These are the activations of a small neural network, seen along a few directions. Each row is one input.
In each table, some parts of the input vary, and every possible input appears once, in random order.
Descriptions start from the smaller parts, as in this example, which fits no table here: one of 4 places along a line, together with either a single point or one of 9 places along a line or (one of 3 separate values, together with one of 5 places around a ring).
Shared parts are said once, and a part with two or three values counts as separate values.
In the rows, 100 means zero.

Other details of the inputs shift rows strongly along two fixed directions, in all tables alike. That doesn't count.

Rows:
r1: 55; 102; 93; 105; 108; 139; 58; 124; 96; 121; 107; 115; 79
r2: 63; 110; 81; 114; 84; 130; 69; 139; 88; 122; 101; 112; 69
r3: 62; 118; 77; 108; 113; 144; 66; 120; 91; 119; 111; 125; 81
r4: 154; 110; 79; 77; 94; 83; 90; 156; 114; 82; 160; 102; 122
r5: 96; 104; 108; 126; 89; 90; 117; 72; 85; 101; 81; 88; 86
r6: 104; 97; 107; 94; 91; 79; 100; 91; 100; 102; 92; 81; 130
r7: 124; 96; 100; 103; 80; 83; 123; 91; 99; 85; 82; 85; 86
r8: 116; 89; 104; 102; 108; 86; 111; 80; 106; 99; 103; 98; 102
r9: 48; 104; 96; 94; 106; 133; 55; 118; 86; 127; 88; 115; 101
r10: 60; 100; 84; 100; 100; 146; 71; 126; 96; 108; 96; 124; 65
r11: 150; 101; 103; 60; 90; 70; 75; 166; 105; 108; 148; 84; 153
r12: 90; 106; 110; 89; 115; 88; 107; 58; 102; 96; 86; 97; 110
r13: 119; 91; 101; 99; 89; 100; 122; 87; 98; 80; 85; 99; 95
r14: 55; 109; 80; 112; 127; 143; 76; 123; 89; 118; 107; 121; 77
r15: 90; 95; 112; 118; 97; 97; 125; 63; 99; 84; 93; 103; 78
r16: 104; 99; 112; 94; 124; 81; 120; 78; 113; 88; 90; 95; 109
r17: 118; 93; 105; 95; 87; 103; 128; 89; 99; 92; 87; 97; 89
r18: 92; 109; 111; 97; 114; 94; 111; 60; 111; 94; 80; 104; 101
r19: 110; 99; 108; 111; 88; 83; 107; 85; 97; 101; 88; 79; 96
r20: 97; 100; 124; 100; 98; 93; 117; 73; 104; 106; 76; 96; 106
r21: 115; 97; 109; 116; 96; 91; 120; 76; 89; 88; 96; 95; 107
r22: 152; 104; 95; 68; 91; 77; 65; 179; 114; 95; 145; 96; 150
r23: 155; 100; 80; 87; 71; 78; 90; 169; 109; 89; 152; 87; 133
r24: 89; 101; 117; 103; 94; 76; 104; 71; 92; 106; 72; 81; 105
r25: 156; 98; 85; 86; 100; 76; 86; 157; 106; 97; 157; 102; 129
r26: 108; 98; 94; 103; 114; 95; 122; 97; 105; 84; 113; 103; 91
r27: 87; 92; 113; 95; 115; 84; 109; 59; 100; 106; 82; 102; 107
r28: 89; 101; 109; 107; 92; 94; 106; 82; 107; 103; 74; 91; 112
r29: 97; 98; 106; 84; 126; 83; 104; 91; 103; 96; 101; 92; 116
r30: 95; 104; 117; 109; 92; 80; 108; 76; 102; 103; 68; 87; 99
r31: 95; 100; 99; 123; 88; 102; 114; 80; 91; 101; 89; 91; 102
r32: 95; 95; 108; 118; 91; 102; 127; 65; 92; 87; 83; 103; 87
r33: 116; 93; 95; 94; 115; 98; 130; 87; 107; 77; 94; 100; 87
r34: 95; 104; 106; 106; 113; 101; 116; 52; 104; 93; 87; 97; 91
r35: 114; 94; 113; 94; 110; 75; 114; 78; 114; 96; 92; 102; 113
r36: 101; 95; 121; 91; 106; 74; 103; 75; 102; 92; 99; 89; 117
r37: 55; 103; 83; 112; 93; 142; 64; 122; 93; 129; 92; 105; 89
r38: 159; 96; 75; 76; 72; 86; 88; 173; 111; 86; 138; 88; 129
r39: 110; 94; 106; 102; 123; 88; 122; 75; 106; 87; 100; 89; 100
r40: 61; 101; 77; 107; 105; 139; 74; 127; 96; 122; 109; 133; 70
r41: 66; 97; 74; 97; 106; 146; 76; 125; 98; 118; 93; 132; 66
r42: 62; 103; 95; 103; 99; 143; 71; 122; 91; 134; 97; 111; 83
r43: 119; 98; 107; 103; 85; 95; 124; 98; 98; 96; 108; 97; 97
r44: 117; 99; 112; 110; 93; 94; 122; 87; 91; 101; 102; 93; 104
r45: 112; 97; 112; 114; 101; 85; 116; 79; 96; 85; 109; 95; 100
r46: 118; 93; 108; 102; 96; 92; 105; 91; 98; 92; 101; 90; 112
r47: 90; 98; 123; 103; 106; 87; 108; 69; 109; 92; 84; 99; 101
r48: 68; 112; 67; 89; 106; 153; 65; 137; 100; 111; 104; 130; 70
Each input here is: one of 6 places along a line, together with one of 8 places along a line.
Q: Changing only the place on the line of 8 turns r19 into r1. The same change can be made to r30. Which row results?
A: r47
Q: Which other rows does r7 become when the place on the line of 8 takes its other values? List them by row number.
A: r10, r13, r17, r33, r38, r41, r48
Q: Which other rows does r40 become when the place on the line of 6 takes its other values? List them by row number.
A: r8, r25, r27, r35, r41
Q: Start at r5 and move only the place on the line of 8, one step at a time. The first step leads to r31. Which rows follow, in order?
A: r44, r21, r45, r25, r3, r14

Rows:
r49: 89; 103; 81; 114; 87; 118; 90; 124; 90; 111; 97; 107; 89
r50: 70; 101; 107; 101; 89; 109; 75; 121; 87; 125; 96; 101; 96
r51: 110; 97; 110; 119; 90; 79; 138; 56; 101; 90; 74; 77; 100
r52: 112; 95; 118; 91; 94; 75; 122; 55; 112; 85; 68; 94; 96
r53: 84; 101; 94; 90; 110; 114; 72; 112; 105; 100; 112; 116; 104
r54: 78; 104; 97; 78; 119; 111; 80; 118; 107; 114; 105; 119; 95
r55: 84; 95; 86; 92; 117; 117; 78; 118; 102; 105; 111; 110; 100
r56: 166; 95; 90; 76; 109; 64; 118; 130; 116; 72; 137; 96; 115
r57: 105; 89; 121; 118; 91; 72; 130; 54; 93; 94; 75; 76; 95
r58: 86; 99; 95; 108; 110; 104; 75; 121; 91; 115; 122; 100; 95
r59: 164; 110; 93; 86; 97; 64; 108; 126; 111; 70; 147; 87; 134
r60: 79; 111; 95; 117; 103; 111; 81; 120; 94; 103; 120; 110; 84
r61: 82; 110; 92; 93; 88; 119; 68; 113; 96; 113; 94; 105; 101
r62: 91; 104; 86; 94; 93; 114; 80; 120; 94; 114; 97; 95; 103
r63: 108; 93; 128; 90; 105; 75; 129; 55; 112; 93; 58; 88; 108
r64: 75; 105; 97; 100; 88; 110; 77; 120; 94; 126; 96; 105; 107
r65: 121; 89; 122; 125; 97; 85; 145; 55; 92; 85; 104; 94; 86
r66: 111; 96; 104; 127; 106; 82; 143; 49; 93; 85; 90; 95; 93
r67: 160; 98; 96; 80; 79; 68; 108; 135; 118; 66; 126; 86; 130
r68: 176; 99; 89; 82; 79; 65; 115; 136; 102; 76; 132; 78; 133
r69: 82; 101; 83; 94; 117; 124; 83; 126; 104; 101; 113; 107; 94
r70: 112; 93; 119; 118; 91; 74; 135; 63; 95; 87; 81; 71; 94
r71: 105; 100; 120; 100; 110; 78; 131; 45; 96; 91; 89; 91; 115
r72: 76; 103; 105; 101; 108; 104; 74; 119; 88; 120; 120; 106; 102
r73: 103; 95; 89; 89; 89; 128; 93; 131; 105; 107; 99; 119; 77
r74: 85; 99; 85; 92; 96; 123; 82; 132; 103; 104; 97; 100; 94
r75: 75; 107; 104; 129; 85; 106; 117; 62; 98; 98; 67; 101; 81
r76: 86; 109; 84; 110; 111; 114; 84; 122; 100; 112; 118; 102; 97
r77: 77; 104; 111; 104; 116; 105; 71; 118; 91; 123; 113; 102; 109
r78: 60; 102; 120; 122; 121; 106; 111; 45; 94; 117; 68; 103; 100
r79: 110; 97; 108; 106; 113; 83; 129; 48; 97; 88; 90; 87; 106
r80: 172; 84; 99; 79; 74; 78; 119; 133; 112; 74; 131; 90; 123
r81: 89; 108; 88; 90; 94; 115; 85; 126; 110; 99; 91; 114; 81
r82: 161; 104; 103; 88; 94; 53; 96; 120; 114; 85; 148; 88; 143
r83: 75; 103; 102; 115; 98; 116; 120; 56; 91; 101; 60; 88; 82
r84: 80; 108; 97; 115; 84; 113; 81; 124; 93; 106; 101; 103; 83
r85: 75; 94; 86; 93; 97; 123; 77; 121; 99; 111; 88; 105; 94
r86: 80; 100; 94; 89; 90; 119; 69; 118; 103; 106; 93; 110; 100
r87: 92; 102; 89; 114; 105; 110; 86; 127; 85; 106; 124; 107; 86
r88: 75; 111; 92; 98; 109; 121; 70; 101; 96; 111; 107; 114; 99
r89: 96; 104; 86; 102; 101; 136; 91; 118; 91; 109; 121; 118; 88
r90: 78; 109; 100; 92; 119; 118; 73; 111; 95; 120; 104; 106; 116
r91: 166; 97; 94; 68; 93; 61; 110; 142; 121; 76; 124; 78; 124
r92: 109; 93; 123; 86; 98; 72; 134; 56; 109; 90; 65; 91; 101
r93: 86; 100; 86; 85; 122; 112; 81; 119; 107; 109; 106; 113; 88
r94: 88; 111; 85; 90; 114; 117; 83; 125; 112; 97; 111; 121; 82
r95: 80; 100; 90; 116; 88; 120; 84; 128; 82; 112; 99; 104; 78
r96: 98; 90; 122; 97; 113; 80; 133; 44; 103; 85; 84; 97; 109
r97: 82; 107; 95; 86; 91; 115; 75; 122; 92; 120; 98; 101; 110
r98: 76; 98; 102; 86; 101; 118; 73; 122; 101; 116; 86; 105; 113
r99: 82; 111; 83; 100; 115; 125; 84; 117; 95; 109; 112; 102; 94
r100: 90; 114; 84; 99; 86; 121; 80; 124; 98; 103; 101; 104; 95
r101: 77; 105; 101; 101; 95; 112; 72; 121; 97; 129; 90; 101; 115
r102: 83; 90; 115; 129; 81; 117; 125; 64; 85; 107; 75; 102; 65
r103: 162; 92; 96; 68; 93; 58; 106; 132; 118; 82; 117; 81; 126
r104: 88; 108; 93; 101; 83; 108; 67; 121; 100; 116; 103; 105; 105
r105: 105; 96; 119; 123; 110; 77; 137; 51; 95; 86; 94; 79; 90
r106: 161; 100; 95; 81; 100; 65; 109; 132; 119; 63; 145; 94; 132
r107: 61; 100; 121; 126; 109; 101; 104; 42; 88; 105; 80; 104; 78
r108: 83; 105; 95; 84; 116; 111; 74; 108; 110; 104; 104; 120; 90
r109: 101; 98; 89; 111; 77; 124; 94; 125; 95; 114; 108; 110; 90
r110: 122; 88; 114; 102; 109; 92; 151; 50; 108; 79; 88; 106; 80
r111: 70; 97; 97; 86; 94; 121; 77; 120; 98; 116; 88; 110; 102
r112: 67; 98; 120; 97; 131; 106; 111; 53; 107; 108; 63; 109; 90
r113: 177; 95; 98; 83; 71; 78; 119; 129; 105; 81; 134; 84; 127
r114: 113; 87; 107; 109; 92; 89; 144; 58; 97; 74; 68; 93; 92
r115: 86; 100; 81; 92; 98; 125; 88; 127; 99; 106; 87; 116; 73
r116: 72; 102; 97; 123; 115; 120; 126; 47; 83; 95; 73; 108; 74
r117: 107; 99; 126; 101; 97; 80; 126; 49; 98; 96; 64; 79; 120
r118: 78; 103; 110; 99; 96; 108; 67; 131; 91; 126; 98; 96; 109
r119: 75; 92; 99; 117; 116; 117; 128; 54; 92; 86; 74; 112; 75
r120: 100; 98; 121; 113; 107; 73; 133; 42; 98; 97; 88; 93; 111
r121: 86; 103; 84; 107; 110; 108; 77; 119; 98; 118; 118; 106; 103
r122: 78; 99; 101; 87; 121; 116; 74; 118; 103; 112; 105; 111; 116
r123: 167; 96; 95; 88; 80; 51; 105; 133; 110; 89; 131; 73; 143
r124: 107; 95; 129; 114; 84; 69; 121; 49; 96; 89; 77; 81; 99
r125: 166; 98; 94; 70; 113; 58; 115; 132; 123; 74; 140; 84; 124
r126: 83; 115; 83; 115; 103; 115; 81; 121; 101; 105; 119; 114; 94
r127: 87; 101; 88; 117; 98; 131; 94; 112; 94; 116; 117; 121; 83
r128: 83; 88; 105; 116; 107; 125; 129; 58; 97; 91; 83; 118; 74
Q: What do these inputs look like to the network?
A: one of 2 separate values, together with one of 5 places along a line, together with one of 8 places along a line
Q: Changing only the choice among 2 separate values turns r52 into r108. The same change can be made to r86. Which row results?
A: r53
Q: Changing only the choice among 2 separate values turns r74 into r69. The same change can be made to r98. Which row results?
A: r122
Q: Changing only the choice among 2 separate values turns r49 into r66. The same change can be made to r81. Which row results?
A: r94
Q: Which other rows does r54 become when the place on the line of 5 takes its other values? List them by row number.
A: r71, r72, r96, r120
Q: Which other rows does r112 become when the place on the line of 5 takes its other values? List them by row number.
A: r77, r78, r90, r122
Q: Which other rows does r91 become when the choice among 2 separate values takes its other values? List them by row number.
A: r125
Q: Start at r113 and move only the place on the line of 8, one step at a time. The first step leads to r68. Which rows follow, in order?
A: r100, r83, r62, r61, r97, r117
